These are the activations of a small neural network, seen along a few directions. Each row is one input.
In each table, some parts of the input vary, and every possible input appears once, in random order.
Descriptions start from the smaller parts, as in this example, which fits no table here: one of 8 places around a ring, together with either a single point or (one of 2 separate values, together with one of 4 places along a line) or one of 11 places along a line.
Shared parts are said once, and a part with two or three values counts as separate values.

Other details of the inputs shift rows strongly along two fixed directions, in all tables alike. That doesn't count.
These rows show it; all are for the same input, with only those details redrawn:
[ 52 -24  -6  -5  -9  -3  25  20  -1  -9  11  15]
[-30 -28  -7   1  14  -8 -22  -8  12 -21 -21  12]
[-44 -26  -7   8  21 -10 -33 -15  13 -22 -27  16]
[ 75   7   2  59  17  -4  -1   7 -21   2  15  67]
[-44 -26  -7   9  22 -10 -34 -15  13 -22 -27  17]
[ 60  10   3  69  26  -6 -14  -1 -22   1   9  73]
[ -6 -42 -11 -37 -10  -5  12  11  18 -22  -9 -15]
[ 18 -40 -11 -38 -17  -3  25  19  14 -18   0 -14]

Table:
r1: [ 46   0  13 -34 -20   6  35   7 -13 -13  32   8]
r2: [-69  45   7  20  13   0 -34 -25   2   7 -14 -15]
r3: [-34 -14   5  -4   4  16 -37 -13 -10 -29 -15  17]
r4: [-65  26  17  14  28 -25 -21 -43   7   6 -13  -5]
r5: [ 28  16  10 -17 -27  27   8  18 -22 -11  26   0]
r6: [ 49 -17  -9   5  -4 -30  40  15  11  15  18   5]
r7: [ 38 -23  14 -20   3   9  35   2 -16  -5  12   8]
r8: [-38   0   0   3   8  39 -37  -2 -17 -13 -17  -9]
r9: [  7  -8   8 -53 -35  14  16  11  -3 -24  21 -15]
r10: [ 14 -40  -5 -29   4   2  42  15  11   3  -1 -33]
r11: [ 62 -10 -19  -4 -39 -15  28  35   8   2  26   5]
r12: [ 35  62  20  66  -3 -12 -26 -20 -19   4  27  66]
r13: [-66  28   8  13  29  25 -41 -22 -15  -4 -14  -5]
r14: [-42 -10  11   5  35  22 -15 -18 -13   0 -19  -9]
r15: [ 29 -36   3 -59 -25  14  37  14  -4 -22  11 -15]
r16: [-63   8  20   8  44   0 -24 -39  -9  -4 -13   7]
r17: [ 15 -27 -15 -30 -31  20   8  36   4 -15   1 -29]
r18: [-10  -8  -1 -40  -5 -26  32 -11  24  24 -11 -37]
r19: [ 63  50  11  62  22 -14  10  -7 -17  52  11  39]
r20: [-32   6  -4  -8   0 -31 -22 -30  24   5 -22  12]
r21: [-52  43   5   9 -10   6 -30 -13   3   0  -6 -15]
r22: [-47 -30   0  11  35 -13 -21 -20  13 -11 -28  10]
r23: [  9 -14  -3 -38 -11  42  24  21 -14  -3   3 -42]
r24: [-39   0 -22  18  10  -2 -19   7  15  14 -15 -27]
r25: [-68  35  17  19  26 -15 -24 -34   5  11 -15 -13]
r26: [ 10 -29 -15 -23  -4 -23  44  14  23  16   6 -37]
r27: [-20  -4  13 -43   2  16  27   0  -5   1   7 -40]
r28: [-49  -6 -13  21  14  23 -47   4   1  -9 -27 -11]
r29: [ 60  -2 -21   0 -41  -1  25  44   2   9  25  -9]
r30: [-63  21  19  10  22 -32 -27 -47  11  -4 -12   8]
r31: [-40  26  -8   3   5  -3 -20 -12  13  26 -24 -20]
r32: [-52  22  -7   6  -8  -9 -46 -17  16   8 -27   3]
r33: [ 69  15   7  71  35  13  12  12 -27  27  16  38]
r34: [ 67  43   3  50 -12 -16 -10  -5 -11  24  16  63]
r35: [-31 -23  -9   4   1   1 -34   1   9 -24 -19   9]
r36: [ 40  29  -9  -4 -33   6  16  20   1  29   8 -12]
r37: [ -6   4   1 -51 -32  35  16  22  -9 -11  14 -44]
r38: [ 66 -26  -7 -14 -17  -1  37  27  -1  -8  17   9]
r39: [ 53  27  -2  78  30  24 -14  14 -30  21   9  37]
r40: [  1  21   4 -39 -52   4  19  14   9  -6  19 -34]
r41: [ 54  37 -14  81   6   4 -19  20 -19  27  18  38]
r42: [-56  -7 -12  27  31 -17 -20 -12  20  17 -22 -18]
r43: [-10 -21  -1 -41 -25  33  -3  17 -10 -23  -3 -26]
r44: [ 23   3   8 -56 -45 -17  45   4  17  -9  27 -28]
r45: [ 15 -12  -1 -46 -19 -31  38  -5  24  18  -1 -23]
r46: [-15 -18  16 -52  -2  -2  27 -10   1 -13  10 -20]
r47: [ 45  18  22  65  49  14  -2 -20 -42  15  10  60]
r48: [-11 -32 -22 -31 -19 -29  14  10  31  -8  -3 -20]
- Describe the family of inputs behind these rows. => one of 6 places around a ring, together with one of 8 places around a ring
- Changing only the place on the ring of 8 turns r16 into r13. The same change can be made to r47. Which row results? => r23
- Changing only the place on the ring of 8 turns r38 into r33. The same change can be made to r1. Which row results? => r27
- Change only the place on the ring of 6 in r22. List by row number the other rows that result. => r6, r7, r30, r45, r46

Table:
r49: [  7   9   8   9  11   7   1  -6 -11   5   2   7]
r50: [ 7 10 -2 14  4 -7 -1 -2  0 11  1  8]
r51: [ 13 -13  -4  12   8  -3  -6   1  -2 -11  -2  25]
r52: [  7  11  -1  12  -1 -10  -5  -4   1   7   3  12]
r53: [  6  10   8   8   8   6   0  -7 -11   3   3  10]
r54: [ 6 11  6 11  3 -8  0 -8 -1  2  6 12]
r55: [  4  12   2  12   0   7  -7   2 -10   0   6   9]
r56: [ 6 10  6 12  5 -7  2 -7 -2  4  5 10]
r57: [ 12 -18  -3  17  13   1  -3   3  -5  -4  -3  17]
r58: [-44 -16  -1 -35  -3  -7   4  -7  18  -8 -12 -34]
r59: [ 8 10 -2 18  3  5 -5  4 -3  8 -1  3]
r60: [ 5 13  3 11 -3  5 -9  2 -9 -2  7 11]
r61: [ 7 11 -2 13  1 -8 -3 -3  0  9  2 10]
r62: [  6  11   9   7   5   4  -3  -7 -10   1   3  12]
r63: [ 98 -45 -10 -65 -50   9  86  54   2  -3  36 -35]
r64: [ 8 13 -1 15 -6  0 -9  2 -2  2  1  9]
r65: [-44 -12  -8 -29 -12   0 -10   0  19  -9 -17 -33]
r66: [-48 -13  -8 -26  -8   1 -10  -1  19  -7 -19 -34]
r67: [  5  11   1  14   3   9  -6   2 -10   2   6   7]
r68: [-49 -14  -6 -30  -3   9  -8  -1  11 -10 -13 -36]
r69: [ 13 -15  -3  13  10  -2  -6   2  -2  -9  -2  22]
r70: [-45 -15  -8 -30  -3  -7  -1  -3  20   0 -17 -34]
r71: [ 6  9  6 14 12 -5  4 -5 -4  7  3  6]
r72: [ 6 11 10  5  2  3 -4 -7 -9 -1  4 14]
- Changing only one part turns r71 into r56. The same change can be made to r59. Which row results? => r65
- Describe the family of inputs behind these rows. => one of 4 places along a line, together with either a single point or one of 5 places around a ring
- Change only the place on the line of 4 in r72. List by row number the other rows that result. => r49, r53, r62
- Which other rows agree with r64 in the place on the line of 4? List them by row number. => r51, r52, r54, r60, r72

Table:
r73: [35 11  7 -2 -3 -9 21  0 -6 13 15 12]
r74: [-17   6  -6   6   6  13 -19  -2  -4   3 -11  -2]
r75: [-51   8   2  11   9  -9 -27 -19   9 -15  -9   0]
r76: [10  5  6  5  7 -3 11 -7 -3 15 -2 -1]
r77: [ 31  14  10   3  -3   1  21   7 -12   1  24   8]
r78: [ 40   7  -4   8 -13 -11  15  12   2  17  10   4]
r79: [ 39  10  -2   5 -19   8   5  17  -7   8  12   5]
r80: [-25 -75 -16 -90 -33   1  43  27  27 -30   3 -70]
r81: [ -8 -23  -5   5  17  -9  -9  -7  13  -8 -17  17]
r82: [ 36  14   2   1 -21   6  12   7 -10   1  17  12]
r83: [  9   7   8   1   1  17   1  -1 -12   6  -1   1]
r84: [ 11   9   1   3  -6 -16   3  -7   4   5   4   8]
r85: [-16   3  -8   9  12  -6  -9  -7   6  13 -13  -1]
r86: [-46   8   6  -4  11   6 -30 -21  -1  -8 -14   6]
r87: [ 5  8 -4 13  7  5  3  8 -4  4  7 -6]
r88: [-50   3   8  11  25   3 -23 -19   1  -5 -14 -10]
r89: [-23   5  -3  15   1  -5 -15   2   6  -3  -3  -2]
r90: [ 18 -20  -3   0   3   8  -4   8  -9 -14  -8  18]
- Describe the family of inputs behind these rows. => one of 3 separate values, together with either a single point or one of 5 places around a ring
- Changing only the choice among 3 separate values turns r81 into r80. The same change can be made to r78. Which row results? => r89
- A walk changes only the place on the ring of 5. It starts at r85 and steps to r76. List the rest of the walk in order. => r73, r84, r78
- Which other rows agree with r82 in the choice among 3 separate values? List them by row number. => r74, r79, r83, r86, r90

Table:
r91: [  3  34   6  48  13  11 -37  -8 -20   2   3  41]
r92: [-48  13   8 -13   3  12 -10 -14  -2  -1  -5 -26]
r93: [ 32  21   1  23   2 -21   5  -7  -1  20  11  27]
r94: [ 12  10  15  48  41  -2 -18 -22 -18   2  -5  50]
r95: [-36   6   7 -19  -5   7 -11 -13   0 -11  -1 -13]
r96: [ 58  12  -7   7 -27   7  15  23  -6  10  15   8]
r97: [ 12  13   0  61  22 -16 -25  -9  -7   1   2  49]
r98: [ -6  -4  -8 -27 -20  -9  25  15  19   6   6 -45]
r99: [ 86  -5  10 -26 -26   1  60  23 -10   5  31   1]
r100: [-17 -25 -14 -24 -14   5  -7  11  13 -12 -16 -18]
r101: [-28 -34 -10  -9   6 -11  -1   2  18 -14 -11 -13]
r102: [-26 -20  -7 -22   2 -20   2 -10  21  -3 -15  -9]
r103: [ 25  31  16  31   9  -7  -5 -16 -13  12  10  35]
r104: [ 65  12  -2 -12 -21 -12  52  19  -1  31  27 -14]
r105: [-38  -4  -8  -6  -6 -17 -14  -6  22  -7 -10 -14]
r106: [-25  -1   0  10   9  11 -31  -4  -8 -14 -10  14]
r107: [  5  24  15  49  28   7 -29 -20 -26  -7   4  49]
r108: [ 84 -26 -11 -14 -26  16  44  41  -8   4  21  -4]
r109: [-25   0 -13 -18 -14   9  -3   9  14   5 -14 -37]
r110: [-26   6  -2 -25 -13  18   0  10   2   0  -3 -36]
r111: [-14 -29   3 -39  -1  15  16   4  -1 -21   0 -25]
r112: [-35 -26  -5 -13  10  17 -20   2  -2 -19 -14  -9]
r113: [-26 -31  -8 -18  13 -16   4  -9  19  -3 -17  -9]
r114: [-30  22  13  10  15  -4 -11 -22  -2  13  -8  -3]
- Describe the family of inputs behind these rows. => one of 4 places along a line, together with one of 6 places around a ring
- Change only the place on the line of 4 in r112. List by row number the other rows that result. => r91, r106, r110
- A walk changes only the place on the ring of 6. It starts at r98 and steps to r109. List the rest of the walk in order. => r110, r92, r114, r104
- Change only the place on the line of 4 in r93. List by row number the other rows that result. => r102, r104, r113

Table:
r115: [ -3   9  12   5  11  10  -1  -7 -14  -2   5   5]
r116: [-5 22 -1  9 -2  0 -3 -2 -1 13  3 -6]
r117: [  1   1   1   7   2   3 -13  -4  -4  -6  -3  16]
r118: [  0   7  -2  17   1  15 -15   7  -9  -2   1   3]
r119: [-5 20  6  9  5  3 -3 -7 -5  9  0 -2]
r120: [  1   4  -5  16   6 -16  -2  -3   8  12  -2   6]
r121: [  0   2   1  18  13 -13  -3  -9   4   8  -5  11]
r122: [  2   5   2   2   1  15  -6   2 -10   1   0   1]
r123: [  4 -11  -9  19   9  -1 -11   6   1  -4  -6  13]
r124: [-90 -33  -7 -76 -19 -10  -3 -12  39 -21 -29 -66]
r125: [  2   0  -4  12  -3   4 -14   5  -2  -9   0  13]
r126: [  0   2   9   2   7  -1  -3 -10  -7  -8   4  15]
r127: [  5 -10   5   8  17  -5   4  -8  -4  -3   1  14]
r128: [  8 -13  -4   6   9  -1  -2   1   0  -1  -6  10]
r129: [ 82  -6  -6 -54 -57  -3  74  41   6  12  38 -35]
- Changing only one part turns r119 into r121. The same change can be made to r118. Which row results? => r123
- Describe the family of inputs behind these rows. => one of 3 separate values, together with one of 5 places along a line
- Change only the choice among 3 separate values in r117. List by row number the other rows that result. => r122, r128
